Look-ups in named tables: a row name and a column name give one cell, copied from the table.

Lazotu.tsv
	Bamebi	Tidi	Tisisud	Padu
Mozog	191	136	131	135
Kini	86	218	118	131
Selo	128	211	160	188
Nagikiz	92	54	140	140
Bip	179	181	147	131
Bibu	150	153	86	144
Sapirag	123	136	178	230
Mabedin	147	125	157	184
Madug	126	116	84	98
Sig	151	118	117	214
Megeni	144	80	105	107
Nez	135	126	122	180
Zuv	146	172	167	169
Tapogud	150	72	142	133

Kini, Padu: 131
Sig, Tisisud: 117
Bibu, Bamebi: 150
Mozog, Tidi: 136
Madug, Tidi: 116
Sapirag, Padu: 230
Mozog, Padu: 135
Megeni, Bamebi: 144
Row with the largest Tisisud: Sapirag

Dak.csv
,Tuk,Fuva,Nat,Lud,Kov,Vaman,Lep,Mutunit,Bak
Did,-989,1358,1898,2471,665,1209,1956,1246,1392
Forobav,-4454,1358,1898,5363,665,1209,1956,1246,1392
Mav,3807,1358,1441,2326,7346,1209,1956,1246,1392
Kiko,-989,1358,1898,2498,872,1209,1956,1246,1392
Povisul,-989,1358,1898,2471,665,1209,1956,1246,1392
Davugov,-883,1358,1898,1512,-2640,1209,1051,1246,1392
Gitizub,-2917,1358,1898,2471,-2440,1209,1956,1246,1392
Bip,-989,1358,1898,2471,-1311,1209,1956,1246,1392
Gik,6420,1358,1898,-3282,14,1209,233,1246,1392
Ripo,-989,1358,1898,2471,-5427,1209,688,1246,1392
Pefas,2235,1358,1898,2248,3482,1209,1956,1246,1392
Nep,2116,1358,1506,2471,8725,1209,2391,1246,1392
Kof,-457,1358,1898,2471,5582,1209,1956,1246,1392

Kov of Pefas is 3482
Bak of Ripo is 1392
Lud of Kof is 2471
Fuva of Bip is 1358
Nat of Did is 1898
Kov of Davugov is -2640
Bak of Mav is 1392
Lep of Forobav is 1956
Bak of Gitizub is 1392
Lep of Kiko is 1956
Vaman of Kiko is 1209
Lud of Davugov is 1512
Nat of Gitizub is 1898
Which row has the largest Lep? Nep

Kapeka:
|  | Lamis | Fuvok | Takif | Zal | Vod | Soso | Bizofet | Gotug | Nuvivi | Kemam |
|---|---|---|---|---|---|---|---|---|---|---|
| Fuvim | 30 | 143 | 121 | 22 | 146 | 159 | 48 | 158 | 73 | 132 |
| Lago | 87 | 233 | 206 | 38 | 104 | 112 | 151 | 24 | 156 | 120 |
| Radesom | 59 | 197 | 64 | 21 | 132 | 183 | 22 | 104 | 52 | 136 |

Bizofet of Lago = 151
Vod of Lago = 104
Bizofet of Radesom = 22
Kemam of Lago = 120
Takif of Radesom = 64
Nuvivi of Fuvim = 73
Vod of Fuvim = 146
Takif of Fuvim = 121
Soso of Lago = 112
Nuvivi of Lago = 156
Kemam of Fuvim = 132
Lamis of Radesom = 59
Zal of Radesom = 21
Fuvok of Fuvim = 143
Kemam of Radesom = 136

Dom:
	Motemis	Nebubi	Venosog	Sanumo	Zur	Luf	Pudaziz	Zunor	Fode
Lovevi	379	431	542	802	317	633	249	456	704
Sonuz	483	414	462	408	364	397	350	517	611
Vad	328	317	372	497	283	369	274	542	665
Paseze	591	594	616	566	581	606	568	557	621
Muden	655	648	696	810	688	798	644	487	562
Kigazu	665	346	577	797	636	506	629	610	656
Tos	539	541	507	619	498	559	495	564	552
Maditez	514	560	580	468	522	535	516	586	530

Tos, Nebubi: 541
Paseze, Pudaziz: 568
Kigazu, Zunor: 610
Lovevi, Venosog: 542
Maditez, Venosog: 580
Muden, Zunor: 487
Sonuz, Fode: 611
Paseze, Motemis: 591
Paseze, Sanumo: 566
Tos, Zunor: 564
Lovevi, Sanumo: 802
Sonuz, Motemis: 483
Paseze, Fode: 621
Vad, Motemis: 328
Maditez, Pudaziz: 516
Lovevi, Zunor: 456
Paseze, Zunor: 557
Tos, Venosog: 507
Tos, Pudaziz: 495
Muden, Sanumo: 810
Row with the largest Zunor: Kigazu

Zerazed =
	Godeki	Mot	Mer	Fofulo	Dadan	Subeke	Fum	Rasor
Lup	205	190	139	184	161	185	122	155
Tik	220	142	140	139	180	234	162	191
Kar	172	228	163	221	167	117	213	207
Bub	176	186	166	199	161	207	153	150
Milig	178	159	153	136	174	193	154	200
Nev	107	155	134	147	190	174	92	164
Fot	158	187	173	202	194	186	247	202
Retazup	183	223	232	171	97	134	95	170
Fufa	154	249	144	247	180	92	230	211
Govu	177	190	139	167	152	62	164	180
Sagu	204	162	208	81	119	122	152	157
Livo	130	115	172	196	141	157	246	99
Pof	167	149	162	183	132	146	178	180

What is the Godeki of Fufa in Zerazed? 154
What is the Fum of Fufa in Zerazed? 230
What is the Fum of Pof in Zerazed? 178
What is the Mer of Tik in Zerazed? 140
What is the Mot of Sagu in Zerazed? 162
What is the Fofulo of Pof in Zerazed? 183
What is the Fofulo of Lup in Zerazed? 184
What is the Dadan of Pof in Zerazed? 132
What is the Fofulo of Kar in Zerazed? 221
What is the Fum of Govu in Zerazed? 164
What is the Rasor of Fot in Zerazed? 202
What is the Fum of Livo in Zerazed? 246
What is the Mot of Fufa in Zerazed? 249
What is the Fum of Kar in Zerazed? 213
What is the Rasor of Livo in Zerazed? 99
What is the Dadan of Tik in Zerazed? 180
What is the Rasor of Govu in Zerazed? 180
Row with the largest Mer: Retazup

Desugi =
,Tulipi,Fina,Vav,Zini,Nuv,Fisig
Bet,-694,838,-828,-46,472,-302
Laloki,-700,635,-58,-830,-81,449
Dit,-698,-61,807,-136,-929,-295
Zaf,-700,-83,821,-90,-925,-346
Nikeki,-695,-523,608,727,8,-728
Dozime,-703,-342,795,415,-499,-927
Vival,-706,355,426,-844,-302,-130
Nuf,-699,831,-734,-69,393,-425
Rin,-709,758,-370,-455,-87,125

Fina of Rin = 758
Nuv of Bet = 472
Nuv of Dozime = -499
Zini of Laloki = -830
Vav of Dozime = 795
Vav of Rin = -370
Fisig of Nikeki = -728
Tulipi of Zaf = -700
Nuv of Nuf = 393
Fisig of Dit = -295
Tulipi of Dozime = -703
Fina of Dozime = -342
Nuv of Laloki = -81
Tulipi of Vival = -706
Vav of Bet = -828
Fina of Zaf = -83
Tulipi of Bet = -694

Vifeba:
|  | Saruda | Nef | Veleser | Gaz | Vifiz | Kat | Kilasif |
|---|---|---|---|---|---|---|---|
| Gemibep | 108 | 227 | 1 | 105 | 104 | 103 | 107 |
| Tuzud | 107 | 93 | 121 | 106 | 104 | 110 | 114 |
| Pak | 108 | 104 | 111 | 110 | 111 | 111 | 111 |
| Famalel | 112 | 88 | 120 | 93 | 98 | 93 | 105 |

Tuzud, Kilasif => 114
Famalel, Nef => 88
Gemibep, Kilasif => 107
Famalel, Kat => 93
Pak, Vifiz => 111
Famalel, Vifiz => 98
Gemibep, Vifiz => 104
Gemibep, Gaz => 105
Pak, Veleser => 111
Famalel, Saruda => 112
Pak, Kat => 111
Gemibep, Veleser => 1
Gemibep, Kat => 103
Pak, Saruda => 108
Tuzud, Vifiz => 104
Pak, Kilasif => 111
Gemibep, Saruda => 108
Pak, Nef => 104

Sevob:
,Zugob,Kaz,Kolevu,Bafo
Vabebag,3.3,7.9,0.9,3.8
Mitefu,4.4,3.7,3.4,4.1
Nevonu,4.4,3.4,3.4,4.1
Rekimed,4.3,5.2,3.3,6.1
Pubu,3.8,4.0,2.1,1.9
Fek,4.3,3.5,3.5,3.9

Nevonu, Kolevu => 3.4
Vabebag, Kaz => 7.9
Pubu, Kolevu => 2.1
Rekimed, Kaz => 5.2
Pubu, Bafo => 1.9
Rekimed, Kolevu => 3.3
Nevonu, Bafo => 4.1
Mitefu, Kaz => 3.7
Fek, Kaz => 3.5
Vabebag, Zugob => 3.3
Mitefu, Bafo => 4.1
Pubu, Zugob => 3.8

Guf =
          Pade  Tadafi  Pegabiv   Lage
Zivokot  40905   48509    66338  56899
Nez      66692   50808    73464  75198
Mulorop  36309   51269    35684  45335
Buz      39443   44691    15303  46601
Mer      53595   54750    40890  39839
Raku     52866   51964    19632  64185
Tok      52429   53755    38353  34773
Mune     57711   46925    35357  63080
Vekana   53510   53229    60565  51885

Tadafi of Tok: 53755
Pade of Mer: 53595
Lage of Zivokot: 56899
Pegabiv of Mer: 40890
Lage of Mune: 63080
Lage of Tok: 34773
Pade of Nez: 66692
Tadafi of Mer: 54750
Pade of Tok: 52429
Pade of Mulorop: 36309
Pegabiv of Nez: 73464
Pade of Mune: 57711
Tadafi of Mune: 46925
Tadafi of Mulorop: 51269
Pade of Vekana: 53510
Lage of Buz: 46601
Pade of Raku: 52866
Tadafi of Buz: 44691
Lage of Raku: 64185
Row with the largest Tadafi: Mer

Table Reli
	Tet	Guvez	Beri	Vob	Tafuruk	Ruzemo	Gevate	Dav
Zugar	0.193	0.493	-0.124	-0.151	-0.052	0.582	-0.020	-0.382
Kibimet	0.170	0.539	0.218	-0.322	0.100	0.257	0.363	0.736
Mag	0.135	-0.561	0.470	0.009	-0.117	0.340	0.084	-0.157
Loturad	-0.174	0.304	0.590	-0.110	0.105	0.275	0.206	0.734
Dit	-0.524	0.133	-0.051	0.023	-0.270	-0.021	0.325	0.258
Vonesa	-0.521	0.132	0.018	0.074	0.392	0.082	0.456	-0.245
Zas	-0.326	-0.282	0.016	0.284	0.080	0.555	-0.261	0.101
Pebove	0.753	-0.116	-0.004	-0.070	0.465	0.317	0.127	0.547
Lus	0.534	-0.271	0.414	-0.166	0.646	0.265	-0.066	0.375

What is the Beri of Mag in Reli?
0.470
What is the Gevate of Lus in Reli?
-0.066
What is the Beri of Loturad in Reli?
0.590
What is the Vob of Zas in Reli?
0.284
What is the Guvez of Loturad in Reli?
0.304
What is the Ruzemo of Vonesa in Reli?
0.082
What is the Guvez of Vonesa in Reli?
0.132

Zuvub =
,Rab,Tun,Tomubi,Fid,Pezugi
Zokame,22633,58475,78168,72390,47698
Guboma,64805,70030,64563,86087,56700
Temid,60697,68908,65481,84305,56153
Litame,67957,70655,63647,86857,57157
Kebedi,74491,72741,61439,88481,59210
Pomep,28290,59624,76052,74064,48253
Daro,5453,53533,83592,66283,43295
Madap,13182,56078,80866,68821,44934
Kipe,706,52632,85145,64466,42266

Temid, Fid: 84305
Kebedi, Tun: 72741
Kipe, Pezugi: 42266
Guboma, Tomubi: 64563
Daro, Tomubi: 83592
Pomep, Fid: 74064
Zokame, Fid: 72390
Kipe, Tomubi: 85145
Temid, Pezugi: 56153
Zokame, Rab: 22633
Pomep, Rab: 28290
Guboma, Rab: 64805
Litame, Tomubi: 63647

Table Neperem
,Par,Puguva,Dufadi,Sivel,Zisika,Vuz,Dami,Vugab,Labir
Buro,4.8,4.9,4.7,5.3,3.8,6.4,5.1,5.8,4.7
Saf,4.8,6.1,2.9,4.1,3.5,5.5,5.7,6.2,4.8
Zik,5.5,6.8,4.5,4.2,4.4,5.8,4.9,6.3,4.0
Zoz,9.6,5.8,6.6,4.8,0.3,5.3,7.8,8.3,4.3
Gopozod,4.7,6.5,4.6,3.4,5.9,4.8,4.7,5.5,5.6

Zoz, Zisika -> 0.3
Buro, Zisika -> 3.8
Gopozod, Labir -> 5.6
Buro, Labir -> 4.7
Saf, Dami -> 5.7
Zik, Zisika -> 4.4
Gopozod, Dami -> 4.7
Buro, Sivel -> 5.3
Zik, Sivel -> 4.2
Zik, Dufadi -> 4.5
Row with the largest Dufadi: Zoz

